A small network was shown many inputs. Here are its activations along a few directions, one row for each input.
In each table, some parts of the input vary, and every possible input appears once, in random order.
Descriptions start from the smaller parts, as in this example, which fits no table here: one of 3 separate values, together with either a single point or one of 11 places along a line or (one of 6 places along a line, together with one of 8 places around a ring).
Shared parts are said once, and a part with two or three values counts as separate values.
(in the rows, 128 means zero)

Other details of the inputs shift rows strongly along three fixed directions, in all tables alike. That doesn't count.

Table:
r1: [145 154 136 103  95 118 145 122 139 160 126 150 122 159]
r2: [132 104 132 161 163 151 114 120 125 105 118 102 120 108]
r3: [112 126  84 154 152 153 130 112 102 107  94 112 126 142]
r4: [131 113 155 137 155 120 107 125 123 114 141 128  91 120]
r5: [138 125 149 132 130 110 120 132 135 136 139 126 157  93]
r6: [131 137  97 105 111 130 143 124 120 145 124 131 145 125]
r7: [102 119  73 172 153 158 132 115 103  97  86 104 147 141]
r8: [128 113 158 155 144 141 122 107 142 104 118 106 110 126]
r9: [129 137  92 122 115 130 137 141 131 138 114 138 154 132]
r10: [136 121 152 129 125 119 129 146 134 133 138 120 155  90]
r11: [147 120 145 132 125 122 121 134 143 141 133 127 150  91]
r12: [147 134 152 134 113 121 121 126 167 134 134 114 147 113]
r13: [121 152 133 109 104 125 160 123 128 153 137 143 134 138]
r14: [128 117 174 130 137 127 113 119 148 112 137 129  90 141]
r15: [115 121 126  96 131 124 139 125 105 121 137 153  72 155]
r16: [137 142 188  66 105 106 137 114 121 149 141 198  30 192]
r17: [118 136  99 116 111 130 134 152 127 140 121 134 153 134]
r18: [124 138  97 111 124 121 144 144 121 153 128 133 141 130]
r19: [127 137 100  96 112 124 131 137 128 146 138 139 138 138]
r20: [133 107 148 137 157 137 103 132 134 113 139 125  98 123]
r21: [122 146  98 116 126 121 143 129 113 145 117 129 155 124]
r22: [114 140 100 123 111 116 137 144 117 139 120 130 152 129]
r23: [128 104 134 163 148 149 109 137 132  90 119 106 125 116]
r24: [135 143  90 116 119 132 136 138 129 144 117 134 147 132]
r25: [154 131 133 128 119 118 105 125 148 129 148 118 149 102]
r26: [132 111 149 133 146 129  95 119 130 104 148 123  99 126]
r27: [128 102 152 131 154 134 121 120 120 103 143 116 105 114]
r28: [146 127 156 143 122 118 129 130 150 151 146 105 151 121]
r29: [122 137 100 122 109 134 145 140 118 139 107 129 156 121]
r30: [136 134 150 141 117 133 120 131 160 142 156 116 151 116]
r31: [129 106 150 142 164 137 121 126 120 108 131 115 109 111]
r32: [ 99 114  93 147 155 149 147 128 100 103 101 119 132 143]
r33: [110 127 117 112 138 129 137 112  97 109 123 138  99 149]
r34: [154 132 160 142 117 126 127 116 151 152 134 110 150 116]
r35: [116 135 164  86 116 108 147 118 121 131 130 170  53 171]
r36: [118 144 102 117 108 122 126 144 124 139 120 137 152 135]
r37: [150 128 139 127 120 118 112 117 139 136 144 117 148  94]
r38: [105 123 107 132 141 127 133 127 103 113 114 141 105 153]
r39: [139 116 141 133 131 113 121 146 143 141 146 124 150  97]
r40: [111 125  82 158 145 149 125 123 112  96  96 120 132 151]
r41: [107 126  86 157 137 151 125 129 109  92  95 115 132 149]
r42: [145 131 136 131 132 117 101 136 147 142 145 121 149 103]
r43: [108 118 106 125 142 140 129 134 113 114 115 145 105 157]
r44: [134 150 143 100 104 113 157 121 124 163 129 146 129 151]
r45: [136 119 145 132 123 115 122 152 141 137 144 119 149  95]
r46: [119 132  92 141 144 144 123 119 111 106 104 128 111 152]
r47: [140 105 141 138 146 141 107 121 134  98 140 117 103 121]
r48: [124 118 176 137 136 131 128 118 135 117 154 133  81 136]
r49: [124 150 140  94 103 109 157 123 132 152 125 146 129 141]
r50: [135 128 154 131 122 111 121 138 132 132 137 121 155  92]
r51: [123 142 102 103 111 111 136 130 118 146 138 135 137 133]
r52: [141 136 155 143 113 134 131 117 153 144 145 115 148 103]
r53: [121 142  98 117 116 119 126 138 127 143 122 142 152 137]
r54: [132 121 161 153 135 147 119 113 145 105 140 122  98 134]
r55: [121 144  96 131 109 130 137 132 116 136 104 125 162 122]
Each input here is: one of 5 places around a ring, together with either one of 3 separate values or (one of 2 separate values, together with one of 4 places along a line).
Question: The inputs of r35 and r12 match in every part but the place on the ring of 5. If r28 is changed in the same way as r35 into r12, which row does it become?
Answer: r1
Question: The inputs of r5 and r53 match in every part but the place on the ring of 5. If r50 is changed in the same way as r5 into r53, which row does it become?
Answer: r36
Question: Change only the place on the ring of 5 in r20. List by row number the other rows that result.
Answer: r2, r18, r24, r31
Question: Which other rows agree with r7 in the place on the ring of 5? List them by row number.
Answer: r2, r3, r6, r8, r11, r29, r34, r37, r52, r55
Question: Start at r19 and move only the place on the line of 4, one step at a time. The first step leads to r20. Which rows follow, in order?
Answer: r43, r17
Question: Change only the choice among 3 separate values in r49. List by row number the other rows that result.
Answer: r13, r44
